A: [122 175 166 167 177 175 178  97 135 150 145 135 152 118  87 143 152  85
 157 170 160 168 129 141 156 134 161 171 147 151]
K: [155 163 167 160 185 162 177 106 154 157 129 150 139 139  97 130 143  83
 143 163 144 158 149 147 152 155 144 162 138 143]
J: [122 175 166 167 177 175 178  97 135 150 145 135 152 118  87 143 152  85
 157 170 160 168 149 147 152 155 144 162 138 143]
find: [122 175 166 167 177 175 178  97 135 150 145 135 152 118  87 143 152  85
 157 170 160 168 149 147 152 155 144 162 138 143]  J
has: [150 145 135 152 118]  yes
has: [143  87]  no

B: [ 97  98  90 113 108 105 101 126 103 119 106  94 109 111  99 116 101  99
  96  93 110 121 128  95 100 113 112 123 116 109  95 101 100 126]
Y: [ 89 112 102 120 129 112  95 116 111 131  91  93 108  98  99 119 125 108
  91 100 122 113 131  93 119  92 104 125 113 117 104 126  99 119]
D: [ 75 128 108 129 152 121  88 110 121 147  73  87 108  82  96 124 152 117
  80 104 137 106 138  88 137  68  96 133 112 128 111 151  95 114]
F: [131  91  93 108  98  99 119 126 108 147  73  87 108  82  96 124 152 117
  80 104 106 153 148  94  74 157 136 138 140 108  82  71 106 161]
L: [ 75 128 108 129 152 121  88 110 121 147  73  87 108  82  96 124 152 117
  80 105 106 153 148  94  74 157 136 138 140 108  82  71 106 161]
has: [113 131]  yes
find: [131  91  93 108  98  99 119 125 108]  Y
has: [124 152 117  80]  yes
find: [ 80 104 106 153]  F

T: [120 180 147 175 123 160 154]
Z: [165 121 143 164 113 126 119]
R: [180 147 120 122 107 124 148]
has: [164 113]  yes
has: [148 124 107 122]  no
find: [180 147 120 122]  R
has: [147 120 122]  yes
find: [120 180 147]  T
has: [164 113 126]  yes
has: [120 180]  yes

G: [112 103  91 135 154  98 147 152]
S: [116  99  91 184 113 104 142 163]
V: [112 103  91 170 113 132 174 167]
M: [138 158 160  98 135 154 120 105]
X: [124 136 119 134 142 115 133 128]
N: [138 149 160  98 135 154 120 105]
W: [124 101 119 134 142 115 133 128]
find: [135 154  98 147 152]  G
has: [184  91  99 116]  no
find: [138 158 160  98 135 154 120 105]  M
has: [115 133 128]  yes
find: [124 136 119 134 142 115 133 128]  X

E: [163  73 144 105]
Q: [160  77 143 105]
H: [166  70 144 104]
U: [159  79 143 106]
has: [159  79 143 105]  no
find: [144 105]  E

zorab: [133 138  85  97 122 109  84 150]
kobig: [177  85  90  94 146 132  93 177]
Rir: [138 123 146  97 155 129 125 125]
tedu: [137 148  81 158 168 172 126  89]
fede: [102  81 178  82 120  96 141 117]
has: [132 146  94]  no
find: [177  85]  kobig

tak: [116 169 111 149 166 130 161]
Zuz: [116 169 111 149 166 130 126]
siv: [150 146  82  90 104 157 162]
Kitig: [ 71 140 115 135 138 142 163]
dema: [127 113 188  97 142 126 117]
febob: [129 143 145  81 115  97  93]
bozaz: [150 146 141  90 104 157 162]
has: [82 91]  no
find: [150 146  82  90 104 157 162]  siv
has: [146 141]  yes

govek: [112  74 129 187 128 120 123 117 156 112 147 139 113 155 148 124]
Redod: [154 142  87  93 138 169 132 170 122 138 118 104 152 112 110 127]
Kozug: [132 184 144  75 129  90 150 119  83 144  94 138 133  95 107 127]
Pofel: [115 166 174 108 115  94 126  90 111 131 124 143 116 123 130 134]
nef: [122  75 117 179 125 162 106 133 171 112 162 121 121 160 150 129]
Vogum: [122 173 161  94 122  87 139 101  96 137 109 143 122 109 119 130]
Tirif: [132 173 146  87 123 115 132 119 104 138 114 130 131 110 117 132]
Ponor: [138 185 134  70 131 103 148 129  85 145  95 131 138  95 104 128]
Vef: [129 175 151  87 123 104 135 112  99 139 110 135 129 108 117 131]
Bosu: [139 189 134  65 133  94 153 129  78 147  88 133 139  89 101 126]
kevi: [158 128  74 103 140 191 124 182 136 136 129  94 154 119 114 129]
has: [119 109]  no
has: [111 162]  no
has: [138  95]  yes

Sifir: [120  89 128 125]
nifog: [144 149 146 145]
dor: [138  94 167 160]
zadeg: [134  90 157 149]
suma: [149 149 159 153]
rufi: [157 100  66 162]
saf: [157 100  66 127]
Pulit: [115 146  84  97]
Pireg: [150 145 149 146]
has: [146  84  97]  yes
has: [144 149 146]  yes
find: [144 149 146 145]  nifog
find: [149 146 145]  nifog
has: [149 150]  no

vug: [126 135 102  98 101  81  88]
gagof: [124 120 134 143 137 147 120]
pekil: [126 135 102  98 101  81 140]
tiri: [121 117 127 139 132 139 119]
meru: [126 135 102  98 101 153 140]
gako: [134 131 146 140 143 153 126]
has: [127 139 132]  yes
find: [126 135 102  98 101  81  88]  vug

Mapu: [151 142 148 155 145 147 149 150]
rogug: [122 121 168 101 157 100 127 125]
Lir: [125 126 129 102 125 105 115 113]
lofuv: [ 82  75  69 153  77 145 114 120]
nefam: [123 121 124 106 121 106 115 113]
vis: [163  84 126 171  82  98 152 129]
duf: [105 147 124  91 137 138 105 118]
numet: [142 144 150  99 144 103 122 118]
dolat: [165  83 128 173  98  82 153 130]
has: [150 144]  no
find: [98 82]  dolat
find: [122 118]  numet
has: [124  91]  yes

Zodeg: [147 102 141 151  99 134 131  88 114  94 145  93 144  90 138  88  95 121
 174 136  85 152 150 104 151 165 162 141 101 135 151 174  87 162 170]
sofop: [118  96 169 157 124 153 151 125 153 133 153 128 170 112 157 136 105 170
 112 172 163 165 161 153 169 167 105 135 174 101 151 141 126 169 103]
vatus: [140 154 174 154 165 147 120 158  82 163 128 142  93  92  84 146 104 133
 141 151 119  84 106 124  99 122 156 161 156 100 170 112 121 122 162]
tafo: [ 84 156 148 125 103 133 105 161 110 172 105 100 135  82 103 163 140 110
 117 148 129 105 174 135 161 151 167 153 169 165 101  88 159 167 173]
find: [105 174 135 161 151 167 153 169 165 101]  tafo
has: [136 105 170]  yes
has: [158  82 162]  no
has: [110 172]  yes
has: [129 148 117]  no
find: [135 174 101 151 141]  sofop
has: [161 110 172 105]  yes

zof: [127 127 114 130 120 138 143 106 121 117 126 128 125 119 133]
Nono: [114 137 128 140 124 144 115 114 131 123 129 119 142 145 112]
nogi: [127 127 141 130 120 138 143 106 121 117 126 128 125 119 133]
Lova: [142 115 119 124 123 138 174  84 134 121 127 126 124 138 130]
has: [ 84 134]  yes
has: [127 141 129 120]  no
find: [123 138 174  84 134 121 127 126 124 138 130]  Lova
has: [143 106 121]  yes
find: [144 115]  Nono
has: [127 127 114 130 120]  yes
find: [115 119 124 123 138 174]  Lova

taz: [ 94  81 115 108 115 108 156 140]
mimiv: [131 106 138 111 117 115 138 119]
lofi: [131 106 138 111 138 157 113 137]
Sefiz: [110 111 124 125 106 113  96  81]
dof: [110 111 124 125 106 130 161 153]
zubu: [146 127 149 125 135 100 119 135]
Nelo: [123 122 129 132 118 112 144 163]
vudep: [133 146 133 139 130 152 120 114]
has: [124 111 110]  no
has: [144 112 118]  no
find: [146 133 139]  vudep
has: [ 96 113 106 125]  no
find: [149 125]  zubu

vani: [120 135 128 116 114 143]
Mer: [134 112 149 107 113 144]
zepi: [144 149 112 108  97 140]
Sar: [103 133 148 114 108 140]
banu: [128 123 129 125 128 134]
Mumi: [147 112 127 143 145 117]
ran: [123 128 120 124 130 127]
saso: [181 117 103 140 163 114]
tonu: [164 112 116 142 165 111]
has: [116 142 165]  yes
find: [149 112]  zepi
has: [163 140]  no

